These are the activations of a small network on made-up records, seen along a few directions, one row for each record.
After each row come some of the record's fields: NAT, TEKOT, FATAN, KEB, VAZ, RUFUR, DAB.
The largest differences between rows may come from other fields.
Random noise pushes rows far along 3 fixed directions. That doesn't count. These rows show it; they differ only by the noise:
[-57,84,-131,-218,-4,-265,-145,-140,-280,85,-116,-50,-155,-84,-105,-35,-23,-39]
[-163,24,-178,-68,-86,-373,-306,-85,-294,-46,-75,-41,-430,-103,-124,-147,76,30]
[-84,175,-118,-373,230,-131,-171,-166,-327,186,-382,-167,-31,-35,-33,-120,-184,-33]
[95,112,-130,-270,-63,-205,110,-145,-187,174,7,-90,119,-5,-75,149,-112,-291]
[-226,66,-217,-89,31,-322,-368,-53,-307,-37,-236,-174,-458,-30,-54,-257,-30,-27]

[51,32,-311,-69,149,95,179,-177,63,15,195,-374,243,48,9,37,-438,-701]  NAT=nize TEKOT=fir FATAN=roga KEB=mopus VAZ=gur RUFUR=mibu DAB=vitok
[-199,-32,-167,245,-48,-143,-57,10,27,-124,164,-146,-9,3,-115,-279,31,-324]  NAT=garem TEKOT=zoze FATAN=roga KEB=mopus VAZ=motug RUFUR=duzo DAB=vitok
[-135,-326,124,18,323,141,-76,-1,32,-46,-122,89,-47,-92,-197,-46,-9,213]  NAT=nize TEKOT=fir FATAN=roga KEB=mopus VAZ=motug RUFUR=duzo DAB=tufor
[72,197,257,-401,543,358,204,-137,-69,309,-547,183,519,16,263,111,-138,483]  NAT=garem TEKOT=fir FATAN=roga KEB=mopus VAZ=motug RUFUR=lum DAB=vitok
[39,-114,114,-319,-76,79,225,2,390,-202,-102,-190,-9,268,182,44,-29,-433]  NAT=garem TEKOT=zoze FATAN=rezik KEB=mopus VAZ=gur RUFUR=duzo DAB=tufor
[60,-208,56,-60,-105,-36,4,-14,-3,-48,456,373,257,-245,-402,160,-64,-26]  NAT=garem TEKOT=zoze FATAN=rezik KEB=mopus VAZ=motug RUFUR=kugaf DAB=tufor
[278,9,-130,-1,335,259,359,15,-51,402,-244,-31,629,-25,122,137,-351,32]  NAT=nize TEKOT=fir FATAN=roga KEB=vek VAZ=motug RUFUR=lum DAB=vitok
[-16,-173,-144,453,-617,-202,77,197,38,-303,665,263,-101,-227,-298,276,231,68]  NAT=garem TEKOT=zoze FATAN=roga KEB=vek VAZ=gur RUFUR=mibu DAB=tufor
[80,-159,-174,368,-312,43,-68,67,177,-116,334,-18,-211,-122,-130,71,14,-115]  NAT=nize TEKOT=fir FATAN=roga KEB=vek VAZ=gur RUFUR=kugaf DAB=tufor
[-374,-123,-196,218,-85,-242,-528,140,-95,-373,184,-80,-503,62,-154,-383,78,18]  NAT=garem TEKOT=zoze FATAN=rezik KEB=mopus VAZ=motug RUFUR=kugaf DAB=vitok
[-241,166,-158,230,-188,-34,61,215,201,-169,-230,-389,-435,522,230,-135,-38,-546]  NAT=garem TEKOT=fir FATAN=roga KEB=vek VAZ=motug RUFUR=ritev DAB=tufor
[177,8,23,-363,-346,-23,406,-337,194,-6,229,-18,142,-20,-126,163,-46,-388]  NAT=nize TEKOT=zoze FATAN=roga KEB=vek VAZ=gur RUFUR=ritev DAB=tufor
[-172,105,-112,40,224,-24,-436,20,-263,-91,-47,-275,0,-127,3,-321,-242,-78]  NAT=garem TEKOT=zoze FATAN=rezik KEB=mopus VAZ=gur RUFUR=mibu DAB=vitok
[-234,-22,-133,93,-126,-174,-75,-63,43,-153,-142,-249,-525,285,40,-206,-86,-397]  NAT=garem TEKOT=fir FATAN=roga KEB=vek VAZ=motug RUFUR=ritev DAB=tufor
[80,21,-41,-66,297,359,-192,168,-77,116,-442,-209,82,205,95,12,-174,132]  NAT=nize TEKOT=fir FATAN=rezik KEB=vek VAZ=motug RUFUR=kugaf DAB=tufor
[-70,-99,262,-151,43,81,-2,-136,-162,-123,-59,403,-46,-199,-97,126,193,431]  NAT=garem TEKOT=fir FATAN=roga KEB=mopus VAZ=motug RUFUR=lum DAB=tufor
[-158,-214,-13,-53,98,-28,-123,-187,-90,-113,88,214,-281,-35,-215,-167,34,225]  NAT=nize TEKOT=fir FATAN=roga KEB=mopus VAZ=motug RUFUR=ritev DAB=vitok
[98,-68,35,-237,91,184,339,-112,300,-148,-293,0,5,290,103,-93,-228,-108]  NAT=garem TEKOT=fir FATAN=roga KEB=vek VAZ=gur RUFUR=duzo DAB=vitok
[-239,-227,-2,155,-299,-305,-408,-75,-240,-173,67,316,-532,-363,-79,-34,309,712]  NAT=nize TEKOT=zoze FATAN=roga KEB=vek VAZ=motug RUFUR=mibu DAB=tufor
[-395,25,-52,-36,-18,-275,-240,125,-37,-355,-205,-154,-395,117,88,-261,74,-125]  NAT=garem TEKOT=zoze FATAN=rezik KEB=mopus VAZ=motug RUFUR=lum DAB=tufor
[353,-10,263,179,-144,157,286,251,281,107,180,-73,141,385,145,410,-6,-141]  NAT=garem TEKOT=fir FATAN=rezik KEB=vek VAZ=motug RUFUR=ritev DAB=vitok
[244,261,217,-302,24,89,401,-131,46,230,212,256,413,-71,-150,240,46,-29]  NAT=garem TEKOT=fir FATAN=rezik KEB=mopus VAZ=gur RUFUR=ritev DAB=vitok
[-215,127,-20,-460,365,155,-126,-278,-183,282,-312,195,271,-304,-137,-23,-45,445]  NAT=nize TEKOT=zoze FATAN=roga KEB=mopus VAZ=motug RUFUR=kugaf DAB=tufor
[-11,113,42,-272,-254,-278,148,-83,-13,57,4,102,-109,-26,182,79,328,-60]  NAT=nize TEKOT=zoze FATAN=rezik KEB=mopus VAZ=motug RUFUR=duzo DAB=tufor
[87,-104,-27,27,241,434,-54,-26,207,153,-46,-116,279,40,23,-32,-109,22]  NAT=nize TEKOT=zoze FATAN=roga KEB=mopus VAZ=gur RUFUR=ritev DAB=vitok
[42,-72,34,130,-435,-139,20,78,222,-368,516,284,-432,147,-107,150,336,25]  NAT=garem TEKOT=fir FATAN=rezik KEB=mopus VAZ=gur RUFUR=kugaf DAB=vitok
[-311,332,-232,-292,683,103,-523,-22,-557,1,-706,-254,-145,-144,41,-600,-175,390]  NAT=nize TEKOT=fir FATAN=rezik KEB=mopus VAZ=gur RUFUR=mibu DAB=vitok
[98,239,71,-148,54,-121,133,-61,-82,48,-57,26,46,71,208,-18,-33,-198]  NAT=garem TEKOT=fir FATAN=rezik KEB=mopus VAZ=motug RUFUR=lum DAB=vitok
[50,-234,191,-358,-17,132,120,-27,306,-131,-108,-37,-187,117,127,-20,66,-6]  NAT=nize TEKOT=zoze FATAN=rezik KEB=mopus VAZ=gur RUFUR=duzo DAB=tufor
[16,109,-66,-335,53,110,-1,-175,30,-108,-185,-125,159,136,-54,-82,-182,25]  NAT=nize TEKOT=zoze FATAN=rezik KEB=vek VAZ=gur RUFUR=kugaf DAB=vitok
[-182,-240,116,-139,137,232,20,-38,308,-301,-30,-34,-341,153,-255,-116,-21,-109]  NAT=nize TEKOT=fir FATAN=roga KEB=mopus VAZ=gur RUFUR=ritev DAB=tufor
[188,151,322,-441,-158,-45,26,-286,-5,-67,-82,636,-60,-268,-251,261,433,660]  NAT=garem TEKOT=fir FATAN=rezik KEB=vek VAZ=gur RUFUR=kugaf DAB=tufor
[-137,11,-79,102,95,60,-47,111,-23,134,-166,-133,89,-97,231,-4,6,3]  NAT=nize TEKOT=zoze FATAN=roga KEB=mopus VAZ=motug RUFUR=lum DAB=tufor
[-11,-46,115,58,77,255,53,37,105,9,118,144,72,184,32,123,-110,126]  NAT=garem TEKOT=fir FATAN=roga KEB=mopus VAZ=motug RUFUR=kugaf DAB=vitok
[72,145,13,-29,75,-148,159,124,-2,141,-205,-260,-10,95,97,106,42,-221]  NAT=nize TEKOT=fir FATAN=rezik KEB=vek VAZ=motug RUFUR=duzo DAB=tufor
[61,-24,180,-240,238,104,185,-162,-94,57,-204,20,178,-237,-137,149,-132,223]  NAT=nize TEKOT=fir FATAN=roga KEB=vek VAZ=gur RUFUR=lum DAB=tufor
[-65,318,-38,-525,237,15,232,-337,-208,232,-241,-7,593,-240,-35,1,-184,-196]  NAT=garem TEKOT=zoze FATAN=roga KEB=mopus VAZ=motug RUFUR=lum DAB=tufor
[-97,0,41,203,219,296,-199,134,-5,98,-259,-102,58,87,247,42,-137,-30]  NAT=garem TEKOT=fir FATAN=roga KEB=mopus VAZ=motug RUFUR=mibu DAB=tufor
[-6,-111,26,142,-183,-249,-36,43,40,-67,215,101,-74,1,28,-78,178,-17]  NAT=garem TEKOT=zoze FATAN=rezik KEB=mopus VAZ=motug RUFUR=duzo DAB=vitok

Which values does each new row have?
[23,27,44,-38,-363,-202,80,47,96,-231,38,21,-164,46,-37,6,252,-54]  NAT=garem TEKOT=zoze FATAN=rezik KEB=vek VAZ=gur RUFUR=duzo DAB=tufor
[-9,-76,-20,119,204,84,-57,-112,-65,140,194,36,515,-154,-147,63,-268,-64]  NAT=garem TEKOT=zoze FATAN=roga KEB=mopus VAZ=motug RUFUR=mibu DAB=vitok
[276,136,183,-447,120,3,232,-264,-197,392,-51,192,653,-233,184,277,52,296]  NAT=nize TEKOT=zoze FATAN=rezik KEB=mopus VAZ=motug RUFUR=lum DAB=vitok
[101,-61,2,262,-45,41,-153,-114,-175,167,323,327,460,-411,-443,149,69,418]  NAT=garem TEKOT=zoze FATAN=roga KEB=vek VAZ=motug RUFUR=kugaf DAB=vitok
[-10,-19,-82,22,-326,16,-49,-123,128,-118,202,78,-70,-123,-180,148,156,30]  NAT=nize TEKOT=zoze FATAN=roga KEB=vek VAZ=gur RUFUR=kugaf DAB=tufor
[-162,-52,56,221,-22,-157,-319,108,31,-207,147,142,-423,122,-49,6,218,212]  NAT=garem TEKOT=fir FATAN=rezik KEB=mopus VAZ=motug RUFUR=kugaf DAB=vitok
[-12,-91,82,-22,2,-196,23,-197,-164,143,-3,192,-33,-341,-237,115,198,278]  NAT=nize TEKOT=fir FATAN=roga KEB=vek VAZ=motug RUFUR=duzo DAB=tufor
[-214,-132,-176,404,-479,-445,-126,2,-98,-341,456,6,-356,-21,-147,-85,34,-135]  NAT=garem TEKOT=zoze FATAN=roga KEB=vek VAZ=motug RUFUR=mibu DAB=vitok
[91,-9,-70,-200,-170,-156,219,-37,109,-31,35,33,-108,213,-29,242,40,-157]  NAT=nize TEKOT=fir FATAN=rezik KEB=vek VAZ=motug RUFUR=kugaf DAB=tufor
[92,29,55,0,142,172,-232,86,-124,222,-143,-25,-10,-169,-15,-177,-45,490]  NAT=nize TEKOT=zoze FATAN=rezik KEB=vek VAZ=gur RUFUR=ritev DAB=vitok
[-40,-154,128,174,-172,-246,-116,123,33,-243,57,288,-456,-21,136,47,281,197]  NAT=garem TEKOT=fir FATAN=rezik KEB=mopus VAZ=motug RUFUR=lum DAB=tufor
[-139,-36,-136,118,-311,-269,-247,-222,-153,-279,222,238,-416,-357,-63,-179,495,373]  NAT=nize TEKOT=zoze FATAN=roga KEB=mopus VAZ=gur RUFUR=lum DAB=vitok
[-139,-208,16,-295,103,175,-261,-78,145,-311,-76,44,-197,53,-178,-252,-238,-39]  NAT=garem TEKOT=zoze FATAN=rezik KEB=mopus VAZ=gur RUFUR=kugaf DAB=tufor
[41,-222,-8,171,-91,2,-204,79,220,-156,203,-99,-97,70,-116,29,-159,-37]  NAT=garem TEKOT=zoze FATAN=rezik KEB=vek VAZ=gur RUFUR=kugaf DAB=vitok
[-53,276,-315,24,96,109,-61,10,-251,314,-321,-513,257,3,328,-147,-432,-412]  NAT=nize TEKOT=zoze FATAN=roga KEB=vek VAZ=motug RUFUR=mibu DAB=tufor
[-371,-250,230,155,125,-44,-440,55,-10,-190,-156,87,-410,-94,-64,-251,80,340]  NAT=garem TEKOT=zoze FATAN=roga KEB=mopus VAZ=motug RUFUR=duzo DAB=tufor
[-132,73,-240,245,118,-164,-274,215,-83,-197,55,-328,-369,3,70,-150,-6,-132]  NAT=nize TEKOT=fir FATAN=rezik KEB=mopus VAZ=gur RUFUR=mibu DAB=vitok
[57,296,-226,-99,103,-33,359,-77,-76,181,-238,-336,360,28,120,132,-172,-465]  NAT=nize TEKOT=fir FATAN=roga KEB=vek VAZ=motug RUFUR=lum DAB=tufor
[-115,12,242,-238,68,21,-115,-320,-206,38,156,363,246,-278,-358,11,143,398]  NAT=garem TEKOT=zoze FATAN=roga KEB=mopus VAZ=motug RUFUR=ritev DAB=vitok
